Each row below holds a small network's activations on one input, seen along a few directions.
In each table, some parts of the input vary, and every possible input appears once, in random order.
Descriptions start from the smaller parts, as in this example, which fits no table here: one of 8 places around a ring, together with either a single point or one of 9 places around a ring or (one of 3 separate values, together with one of 6 places along a line).
Shared parts are said once, and a part with two or three values counts as separate values.

Other details of the inputs shift rows strongly along three fixed directions, in all tables alike. That doesn't count.

Rows:
R1: [ 19   7  14  25  22  13  14  14 -22  -5  -3 -29   2  11]
R2: [ 37 -41  39 -27  -9  50   8 -43 -28  46  -6  35  33 -62]
R3: [ 16  -4   0  17  -6 -19   4  24 -32 -14  16  -2  15   2]
R4: [  7  33 -23 -26   9 -18   0   5   2  -6 -43  37 -16  28]
R5: [ 18  20  16  15  -1   6  -4  26 -17 -33  -6  13   4  -8]
R6: [-27   3   9  43   8  26  -9 -14  35  -2  38 -50  -8 -20]
R7: [ 15 -46  19 -57  19  49  43 -40  12  57 -29  41 -12   7]
R8: [ 19   1   9  24  17 -16   4  19 -24 -19  11   3  12   4]
R9: [-47  -1 -29 -17 -15 -21 -12 -16  58  11   3 -13 -18  16]
R10: [ 23  -3  -1  22 -19 -16  18   4 -24 -16   0 -19  12   2]
R11: [ 16  -5  20  20   8  -9  15  17 -15 -27  -9 -11   8   4]
R12: [-45  -3 -26 -16  -1 -22 -22 -11  49  23  15 -13 -23  25]
R13: [  7  16 -31 -17  25  -6  18 -11   2   8 -44  -7 -20  41]
R14: [ 14  -1   7   7  -8  13  19  21 -24 -15  -6 -32   6   4]
R15: [ 36 -49  36 -13 -13  58  49 -40 -24  53  17  13  10 -29]
R16: [ 33 -37  39 -17 -38  52  29 -27 -14  32  14  55  19 -47]
R17: [ 14  17   7   1  -2  -2 -17  14 -33 -14 -27 -12  27 -30]
R18: [-16 -65  55  10 -17  56  19 -58  55  39  48  15  14 -58]
R19: [-46  17 -20 -32  17  -5 -60 -10  34  27  -3  -9  -9  -8]
R20: [ 28 -23  10 -49  10  31  21 -46   2  59 -15  82 -17  -5]
R21: [  6   9 -36 -26   6 -41  13  -2 -12  15 -30   6 -20  44]
R22: [-33  11  23  32  -5  22 -37   7  35 -19  42  -6  -4 -28]
R23: [  1  23 -25 -38  -1 -19 -10  20 -17   4 -32  35 -19  37]
R24: [ 18   0  -7  20 -10 -22  10  14 -32 -16  16  -3  12  -5]
R25: [-38  23 -36 -16 -14  -8 -34 -13  43  16  15  13 -31   5]
R26: [ 21  18   4  16 -15  -1  -9  27 -34 -13   9   8   4  -3]
R27: [ 18   5   6  14   0   9  15  17 -31  -1   4 -34   5  12]
R28: [-29 -10  20  43   6   4 -20  -5  38  -6  46 -33  -1 -16]
R29: [ 22   4   0  26   5 -16  11   5 -18 -29   3   2  16  -3]
R30: [-54  13 -14 -36  15  -2 -59  -6  35  19  -9  -7  -8  -8]
R31: [-32   0  12  39  -2  29  -4  -9  44 -12  25 -48   0 -23]
R32: [  6  14 -33 -19  28 -39   5  -2  -5   2 -25  26 -15  36]
R33: [-50  -5 -31 -27  -9 -21 -22  -2  54   2  14   4 -14  11]
R34: [ 27  25   4  26  -4   2  -2   9 -18 -28  -4  10   4  -9]
R35: [ 18  21   4   5   7  -5 -22  10 -44  -5 -14 -14  19 -27]
R36: [ 15 -10  11  11 -15 -12  15  22 -22 -21  -2 -16  11   3]
R37: [ 12 -10  15  15  -9 -13  11  22 -30 -14   2 -16  10  10]
R38: [ -4   6 -20 -27  30 -34   2  11  -5  -3 -29  29 -11  42]
R39: [ 20  -1  -9  19 -18 -19  12  10 -25 -24  10  -3  19  -6]
R40: [-33  -4  10  35  -7   1 -14  -6  44 -24  41 -16  12 -31]
R41: [-27  -1  -3  32 -22  25  -7 -14  33  -6  38 -56   0 -21]
R42: [-27  -6  13  46   2   2 -15 -15  37  -8  44 -33  -4 -22]
R43: [ 14  -1  -2  14 -20 -19  15  18 -22 -25   5  -1  22  -8]
R44: [ 12  11  13  -5   4   2 -23  24 -35 -17 -24 -12  23 -27]
R45: [ -3   8 -23 -37  13  -7  13   9 -12  15 -35  -8 -18  49]
R46: [ 12  -5  23  24  14 -10  10  17 -22 -20  -4 -11   7  11]
R47: [ 13  29 -41 -30 -12 -22  -3   1 -10   1 -34  32 -17  29]
R48: [-44  16 -26 -28 -17  -2 -35   1  50   3   6  15 -25   6]
R49: [ -3  10 -14 -25  34  -3  12   6  -3  10 -40  -4 -21  47]
R50: [ 24  23  13  23   8   2  -9  23 -25 -18   3  12   1  -2]
R51: [-48   7 -32 -19  -8   6  -8 -17  55  16  -1 -30 -22  16]
R52: [ 23 -49  11 -46  10  20  40 -60  14  59 -22  56  -7   6]
R53: [  9  -8   6  12  -8 -16   6  28 -31 -21  11   0  17   2]
R54: [ 13  -2  12  16   8 -12   9  22 -17 -33   1   4  15  -3]
Each input here is: one of 6 places around a ring, together with either a single point or (one of 2 separate values, together with one of 4 places along a line).
The inputs of R31 and R1 match in every part but the place on the ring of 6. If R4 is changed in the same way as R31 into R1, which row does it become?
> R50
Change only the choice among 2 separate values in R12. List by row number the other rows that result.
> R28
Change only the place on the line of 4 in R11. List by row number the other rows that result.
> R5, R7, R54
Change only the choice among 2 separate values in R6. List by row number the other rows that result.
> R15
List by row number the other rows that have the place on the ring of 6 in common with R13.
> R2, R10, R29, R34, R39, R41, R47, R52
Change only the place on the ring of 6 in R30. List by row number the other rows that result.
> R2, R17, R19, R35, R44

Rows:
R55: [ 20 -24  29  13 -10  15  14  11 -31 -11  11 -19  30 -31]
R56: [-18  22  -7  14  -4  10 -25  -4  30 -15   9  -1  -7 -16]
R57: [ 13  26 -41 -51  30 -23   2  -4 -18  23 -59  20 -15  42]
R58: [-25  -5   0  15   2 -10 -13   1  23   0  16 -26   1  -2]
R59: [ 36 -29  26 -25   7  36  25 -28 -34  42 -12  32  13 -21]
R60: [-31   0  -8   7 -15 -13 -11  10  23 -14  25  -9   3  -9]
R61: [  3  50 -26   2  11 -36 -23  42 -16 -33 -36  -1 -13  36]
R62: [ 15   9 -31 -38  18 -37  15   1  -8   9 -39  46 -25  56]
R63: [ 25 -16  31  33  -4  10  23  -2 -30  -7  14 -14  25 -25]
R64: [-24   3  -4  17 -15 -16 -14   1  23  -7  23  -9  -4  -6]
R65: [-21  -1  -1  16  -4  -8 -14   4  30 -16  30   1  -5   6]
R66: [-23   4  -4  22 -15  13  -2   9  25  -3  21 -43 -14   8]
R67: [ 22 -20  28  27 -10  11  20  15 -20 -24  31  11  20 -21]
R68: [ 26 -13  27  32 -22   3  17   5 -27 -12  23   0  20 -27]
R69: [ 26 -11  16  26 -25  14  11  -4 -25 -16  12  -4  25 -37]
R70: [-16   1  -2  22  16  -2  -3 -10  32  -7  20 -16  -5   0]
R71: [ 33 -40  23 -27 -18  20  25 -18 -24  34  -7  41  14 -19]
R72: [-26   1  -3  13 -16 -14 -16   5  24 -10  24  -9   3  -3]
R73: [ -5  40 -41   1   2 -32  10  47 -18 -35 -29 -43 -17  55]
R74: [ 22 -20  30  30 -11  11  17  12 -22 -21  30  12  18 -16]
R75: [ 30 -14  26  23  -8  17  15  -4 -28  -7   8 -20  29 -33]
R76: [-18  -3   3  23  14  -5  -6  -7  29  -6  22 -17 -11   3]
R77: [-19 -19  -6 -48  12  17  -9 -22  16  43  -7  21  -7   2]
R78: [-22  -6   3  21  15  -5 -10   0  29  -5  21 -15  -8   6]
R79: [ -6 -18 -15 -26   5   6  12 -35  36  27   1  45 -16   8]
R80: [ -4 -16 -12 -28   5   5  11 -33  37  29   4  44 -16   9]
R81: [-18  20   1  12  -5   4 -28   3  26 -11  12  -2 -12 -11]
R82: [  0  29 -31  -4  13 -45 -14  30 -19 -22 -38 -30  -4  37]
R83: [ 47  13   3  11   6 -28  18  31 -70 -27 -38 -19  17  16]
R84: [-24   1  -5   5 -20 -10 -24   4  20 -10  17 -14   3  -8]
R85: [ 51 -15  -1 -45  13 -14  37   9 -67  13 -60  27  12  29]
R86: [-11  -6 -14 -41  -5  12  -9 -32  18  39  -3  37 -13  -4]
R87: [-27   0  -7   3 -20  -9 -22   7  18 -11  17 -13   3 -10]
R88: [-27  11  11   8  11  10 -27   5  25  -7   4 -15  -5  -3]
R89: [ -7  40 -37 -11  22 -36 -18  42 -26 -27 -33 -26  -4  33]
R90: [ 27  -9  22  32 -20   7  19   1 -23 -13  22   1  25 -31]
R91: [ 17 -17  27  26 -22   4  15  14 -29 -15  24   3  26 -25]
R92: [-21   1  -9  20   3  -4  -6 -12  26  -4  13 -25   4 -10]
R93: [ 26 -11  18  35 -21   9  20  -2 -23 -15  19   2  25 -32]
R94: [-28   0 -10   0 -19  -9 -18  10  20 -14  18 -14   4 -14]
R95: [-14 -22  -6 -39  -8  25  20 -24  29  43  -4   9 -21  25]
R96: [-19   4  -8   9 -20 -10 -21  -3  21  -8  17 -15  -3 -14]
R97: [-13 -17 -11 -32  -8  -2   8 -34  27  36  -2  37 -12   4]
R98: [-18  18 -18  10 -11   5 -27  -6  18  -7  18  -8   0 -20]
R99: [-20 -30  -6 -44   9   3  11 -24  26  37  -5  20  -5   7]
R100: [-10 -19  -9 -34  11   4  12 -38  31  42  -8  19  -7   5]
R101: [ 29 -33  41 -28  12  41  26 -14 -26  31 -19  42  11 -15]
R102: [-22   3  -6   9 -20 -11 -22  -1  19  -7  16 -14  -3 -11]
R103: [ 46  20  -2  18  -5 -12  40  49 -73 -35 -31 -28   7  37]
R104: [ 11   6 -27 -36  37 -35  18  -2  -8  14 -47  28 -26  60]
R105: [-17   8 -13   9 -19  -6 -18  -7  24 -10  16 -14   3 -17]
R106: [-27  -5   2  12   1  -9 -13   0  23  -4  18 -26   4   0]
R107: [ 47  28  16  17  21 -14  14  37 -68 -31 -45  -4   8  17]
R108: [-18  -1  -5  25  16   0  -3 -12  31  -9  18 -15  -5  -2]
R109: [-24   9  -1   8   5   4 -28   0  13   3  14 -25  -3 -11]
R110: [ -9 -24  -5 -29   4   3   5 -23  34  32   6  45 -18  15]
R111: [-19  -1  -2   8  -3  -5 -18  -7  20  -2  11 -32  -1 -11]
R112: [-12 -21  -8 -40   4   7   2 -39  24  40 -14  14  -9   2]
R113: [-20  22  -1  13  -5   6 -26  -1  26 -13  11   0 -10 -12]
R114: [ -2  32 -29   5  18 -52  -4  26 -17 -23 -31 -26  -8  42]
R115: [  2   4 -33 -51  24 -38  15   4 -15  17 -53  21 -13  55]
R116: [-23   7  -3  23 -15  11   0   3  24  -5  21 -44 -17   8]
R117: [-24   1  -5  16 -15 -15 -16   6  24  -6  23  -9  -1  -5]
R118: [  0  50 -25  -2  10 -36 -23  41 -16 -37 -34  -1 -10  38]
R119: [ 34 -46  35 -17  15  24  39 -22 -18  29  -1  40   9   1]
R120: [ 36 -40  30 -11  16  24  44 -31 -18  31  -4  39   5  -4]
R121: [ 22  -4  35  18 -11  24   2  17 -27 -18  11  13  18 -27]
R122: [ -9 -18 -10 -34  -7  24  22 -31  29  44  -6   6 -28  21]
R123: [-21   7 -10  11 -20  -8 -19  -7  20 -10  15 -14  -1 -14]
R124: [ 25 -12  32  21   0  24   2  12 -39   1  12 -13  24 -30]
R125: [-10 -21 -15 -38   6  11   3 -41  27  38 -17  14  -5  -2]
R126: [-17  20 -14   8 -11   2 -27  -3  18  -5  20  -8   0 -19]
R127: [ 44 -35  16 -16 -10  50  59 -32 -24  36 -13  22   4  -4]
R128: [ 29  -6  23  25   1  29   8  -3 -35  -3   8 -13  26 -38]
R129: [ 12  30 -27 -44  36 -18   5  -1  -8  14 -66  26 -21  44]
R130: [ 21  -4  32  14 -10  24   6  20 -26 -20  12  12  20 -31]
R131: [ 38 -28  41 -22  13  39  27 -23 -24  35 -20  39   4 -17]
R132: [ 51  33   9  16   4 -18  10  41 -67 -37 -37  12   8  15]
R133: [-24  12  -7   3 -12  -1 -33   8  14  -5  21  -7   1 -10]
R134: [-18  12 -11  23 -13  17   4  -4  29  -7  19 -43 -10   2]
R135: [-25  11  10  12  13  10 -26   6  25  -3   3 -16  -8  -6]
R136: [ 24 -12  34  17  -1  24   1  10 -39  -3  13 -13  28 -27]
R137: [-16  24  -3  12  -4   8 -25  -1  30 -13  11  -1  -6 -15]
R138: [-11 -15 -12 -32  -6  26  24 -35  28  41  -7   8 -26  20]
R139: [ 20  -8  21  12 -17  19   3  19 -36 -12  22   4  25 -37]
R140: [-22  12  -9   7 -11  -1 -32   9  14  -1  20  -8  -3 -13]
R141: [-30  10   6   3  12  11 -21  11  25 -11   5 -16  -4  -9]
R142: [-21  17   1  16  13  14 -20  -7  27  -8   0 -16  -5 -13]
R143: [ -3  45 -38  -8   4 -41 -22  43 -30 -30 -26  -6  -6  32]
R144: [-19  16 -10   8 -12  -2 -30   1  15  -3  21  -9  -6 -16]
R145: [ 50  29  -2  11  -2 -24   8  39 -78 -28 -27   4  13  10]
R146: [ 24 -23  34  18 -10  14   9   6 -31  -8  10 -20  30 -25]
R147: [-12 -24  -4 -34   9   0   9 -35  27  43  -6  18 -12   8]
R148: [  6   2 -27 -41  35 -32  19   4  -9   9 -45  30 -20  61]
R149: [ -8 -18  -9 -27   4   3  10 -33  33  29   5  45 -19  12]
R150: [-23  17   7  15  12  11 -22  -4  24  -6   2 -16  -9 -10]
R151: [ 29  -8  32  23  -1  23   5   4 -39  -1  13 -15  21 -34]
R152: [-28  -6   0  13  14  -4  -5   4  29 -14  23 -15  -5   3]
R153: [  8  35 -31  12  12 -49  -3  29 -11 -35 -18   0 -17  44]
Describe the family of inputs behind these rows.
> one of 9 places along a line, together with either a single point or (one of 2 separate values, together with one of 5 places along a line)
The inputs of R94 and R84 match in every part but the place on the line of 9. If R141 is changed in the same way as R94 into R84, which row does it become?
> R88
The inputs of R128 and R136 match in every part but the place on the line of 9. If R108 is changed in the same way as R128 into R136, which row does it become?
> R119
A walk changes only the place on the line of 9. It starts at R79 and steps to R80. List the rest of the walk in order.
> R149, R153, R62, R110, R65, R74, R67
Change only the choice among 2 separate values in R93. List by row number the other rows that result.
> R92
List by row number the other rows that have the place on the line of 9 in common with R82.
> R58, R61, R66, R71, R78, R110, R117, R124, R135, R140
Change only the place on the line of 9 in R122. List by row number the other rows that result.
> R66, R73, R95, R103, R116, R127, R134, R138
Change only the choice among 2 separate values in R130. List by row number the other rows that result.
> R141

Rows:
R154: [ 23  15   2  -5  16 -17  16  36 -31 -22 -28  20  -7  42]
R155: [-25  24   9  52  -3 -10 -19  20  15 -40   5 -73  11 -17]
R156: [ 14  20 -16 -28   5 -21   0  30 -46 -14 -44   3  17   8]
R157: [-26 -28  -6 -44   5 -14 -17 -25  29  50   0  19 -22  19]
R158: [-28  -8 -39 -58  -2  23  -2 -22  28  43  -3  10 -16  10]
R159: [ 36 -64  51  -9 -37  67  41 -63  12  54  43  78  13 -65]
R160: [ 64 -54  45   4 -31  40  61  -3 -59   0  21  43  47 -51]
R161: [-26 -25 -12 -38  -6   3  15 -36  53  37 -18  11 -24  29]
R162: [-15 -14 -17 -37  23   1   7 -47  44  30 -29  11 -12  11]
R163: [-67 -20  -9  28 -13 -10 -27 -25  81   4  76 -18 -10 -19]
R164: [-22 -21 -23 -29  -1  -4  29 -41  52  24 -12  20 -22  26]
R165: [-18  41   0  58 -34 -13 -40  26  15 -46  35 -33  -3 -17]
R166: [ 74 -58  96  10  -5  66  48   4 -71  13  11  42  34 -44]
R167: [ 29   8 -17  -2  33 -45   2   8 -43  -8 -28   5  11  21]
R168: [ 25 -57  94  73 -41  67  23  -8 -14 -12  58 -47  40 -80]
R169: [-36  -7   2 -47  30  16 -16 -20  43  37 -17  33 -19   8]
R170: [ 38  44 -28   0   0  -3   8  11 -46   0 -30   3 -15  25]
R171: [-30 -20  -8 -44  17 -13 -16 -31  28  54  -8  20 -10   6]
R172: [-30  19  -1  27 -25  -9 -39  40   2 -45  25 -49  13 -21]
R173: [ 29  20  -6  -3  45 -17   5  19 -31 -25 -38  18   3  23]
R174: [ -9  44  -8  58  -2 -14 -46  12   9 -49  21 -34   9 -32]
R175: [ 27  13 -25  -3  19 -25  18  16 -53   9 -15 -16  -5  40]
R176: [ 26   2 -10  -4   4 -46  13  24 -42  -4 -19   7   0  41]
R177: [ 27  26 -13  -2  33   6  21  29 -41  -8 -25  -2 -14  43]
R178: [-30 -15 -25 -58 -16   0  -7 -12  34  28  -6  30 -10  11]
R179: [-19  23 -15  35  -1 -13 -34  25   2 -52  20 -44  27 -30]
R180: [-17  41   7  49 -28 -10 -50  27   7 -41  24 -38  -5 -20]
R181: [-71  16   2  13 -19  21 -66 -30  83  16  42 -15 -14 -48]
R182: [ 31  19 -21  -1  12  -3  40   8 -34  -3 -41 -33 -11  41]
R183: [ 26  15 -11   4  21 -24  29  27 -24 -29 -21  29  -7  38]
Describe the family of inputs behind these rows.
> one of 5 separate values, together with either a single point or one of 5 places along a line
The inputs of R168 and R180 match in every part but the choice among 5 separate values. If R161 is changed in the same way as R168 into R180, which row does it become?
> R165
Change only the choice among 5 separate values in R170. List by row number the other rows that result.
> R158, R175, R177, R182
Change only the choice among 5 separate values in R156. List by row number the other rows that result.
> R155, R169, R171, R181
